Here are a small network's activations along a few directions, averaged over the inputs that share one value of a field.
Related values have similar rows: they may be neighbours, one step apart, or belong to one group.
In the rows, zero is written as 500.
Random noise pushes rows far along 11 fixed directions. That doesn't count. These rows show it; they differ only by the noise:
[442 573 390 536 491 427 387 631 359 428 550 630 431 330 568 300 416 354
 603 411 439 639 426 580 480]
[385 517 624 391 417 505 591 479 436 628 512 418 426 534 450 817 284 681
 372 552 542 418 651 470 567]
[352 485 500 424 390 393 366 336 415 364 485 486 480 425 356 526 515 633
 524 603 525 505 468 504 578]
[576 404 498 409 492 530 483 455 409 452 409 439 543 408 233 602 694 577
 527 493 414 521 391 438 564]
[516 442 451 595 479 383 600 421 413 337 522 589 440 480 598 368 460 602
 655 462 585 545 615 491 617]
[573 555 603 412 516 394 693 364 375 399 526 585 712 434 388 349 402 732
 471 528 529 439 566 519 858]
[755 524 508 491 546 637 537 430 310 505 375 681 568 741 496 409 309 592
 299 484 414 480 634 403 578]
[373 537 495 527 539 436 503 600 543 461 625 519 469 410 700 482 436 329
 555 516 588 563 465 571 471]
[570 291 390 546 441 438 483 559 514 337 371 575 315 570 449 457 788 481
 621 550 567 456 401 461 416]
[511 373 551 472 448 379 759 587 575 461 461 496 468 452 395 563 677 630
 607 534 635 355 489 527 620]
[484 536 487 545 631 531 446 432 347 298 346 780 370 470 375 252 411 550
 299 570 543 547 665 439 545]
[527 542 453 492 328 698 458 619 391 669 325 512 605 540 616 704 400 456
 687 327 315 589 468 453 298]
[475 473 545 479 794 532 446 551 537 338 580 601 370 498 583 415 532 248
 200 686 630 546 476 463 499]


S, 12 values:
s10: [777 412 520 432 735 476 531 551 438 376 679 465 548 452 605 283 686 383
 483 463 396 638 284 450 718]
s12: [464 380 546 471 644 428 577 495 458 457 594 420 218 409 515 524 521 555
 459 506 527 470 600 443 609]
s9: [382 484 567 477 649 615 577 488 469 444 473 420 563 300 564 582 577 422
 586 446 476 687 517 379 501]
s8: [455 391 528 501 658 465 440 345 475 252 562 463 426 338 529 516 689 459
 505 595 546 650 511 358 616]
s11: [293 620 515 549 441 505 546 444 562 508 591 423 612 377 688 497 426 530
 711 473 499 524 537 548 499]
s1: [559 579 454 529 576 484 497 352 537 431 635 373 718 465 537 364 564 469
 595 446 467 592 491 535 550]
s5: [721 423 598 260 510 599 711 858 381 580 382 652 536 642 729 571 516 389
 434 507 415 391 325 405 584]
s4: [222 530 621 427 512 537 368 339 571 424 461 440 550 379 686 650 548 494
 529 641 533 602 464 418 452]
s3: [540 435 623 385 524 568 637 440 530 534 445 425 648 625 607 633 576 642
 500 565 466 351 491 368 596]
s2: [673 439 516 482 621 563 602 433 417 433 427 608 494 514 566 417 542 567
 468 507 484 580 554 394 620]
s6: [603 546 579 536 674 515 602 410 767 411 599 407 856 499 456 367 686 393
 464 562 627 473 401 542 595]
s7: [406 504 495 395 394 390 267 487 476 345 434 577 446 421 423 242 592 522
 531 599 450 372 303 517 578]
The values of S form a line.
Q: Name the neighbours of s1, in listed order.
A: s9, s11
Q: Name the neighbours of s10, in listed order.
A: s4
Q: Name the neighbours of s8, in listed order.
A: s5, s2
Q: Name the neighbours of s7, in listed order.
A: s12

W, 12 values:
w11: [353 576 399 654 314 324 351 434 673 469 431 660 499 551 432 235 506 548
 506 566 615 460 523 697 377]
w6: [133 735 551 572 535 529 605 493 703 527 419 573 630 185 326 366 507 548
 585 535 589 505 616 622 393]
w1: [372 550 472 581 578 393 361 494 452 465 496 629 140 340 267 250 342 611
 243 493 549 428 704 555 569]
w4: [439 432 479 570 533 566 581 565 597 280 243 740 510 395 573 376 746 422
 663 534 635 568 482 449 348]
w10: [437 679 428 653 527 499 475 747 657 565 434 728 644 296 328 200 472 241
 504 429 549 510 392 735 350]
w9: [403 356 568 414 466 457 660 350 251 274 333 570 377 488 449 544 445 790
 548 529 596 483 703 310 716]
w2: [599 293 497 395 352 301 464 327 562 343 536 375 607 693 294 500 783 573
 544 713 585 310 253 534 674]
w12: [361 358 425 650 595 441 670 704 597 526 621 401  92 355 668 708 602 442
 654 414 581 530 625 458 384]
w3: [466 469 420 591 295 584 381 568 509 569 290 642 361 678 707 536 485 525
 731 436 446 417 498 481 180]
w7: [269 555 603 615 543 595 692 715 874 605 377 501 482 459 565 645 627 353
 521 583 770 347 622 575 225]
w5: [499 486 491 329 435 404 446 466 391 359 511 475 438 680 593 446 513 558
 411 655 508 423 489 459 599]
w8: [583 304 610 477 578 459 826 778 497 388 288 634 260 257 334 556 825 645
 607 451 574 500 487 383 622]
The values of W form a line.
Q: A walk along W starts at w1 and steps to its neighbour w3. Put w6, w12, w7, w8 in the order it reaches them.
A: w12, w6, w7, w8
Q: Name the neighbours of w10, in listed order.
A: w4, w2
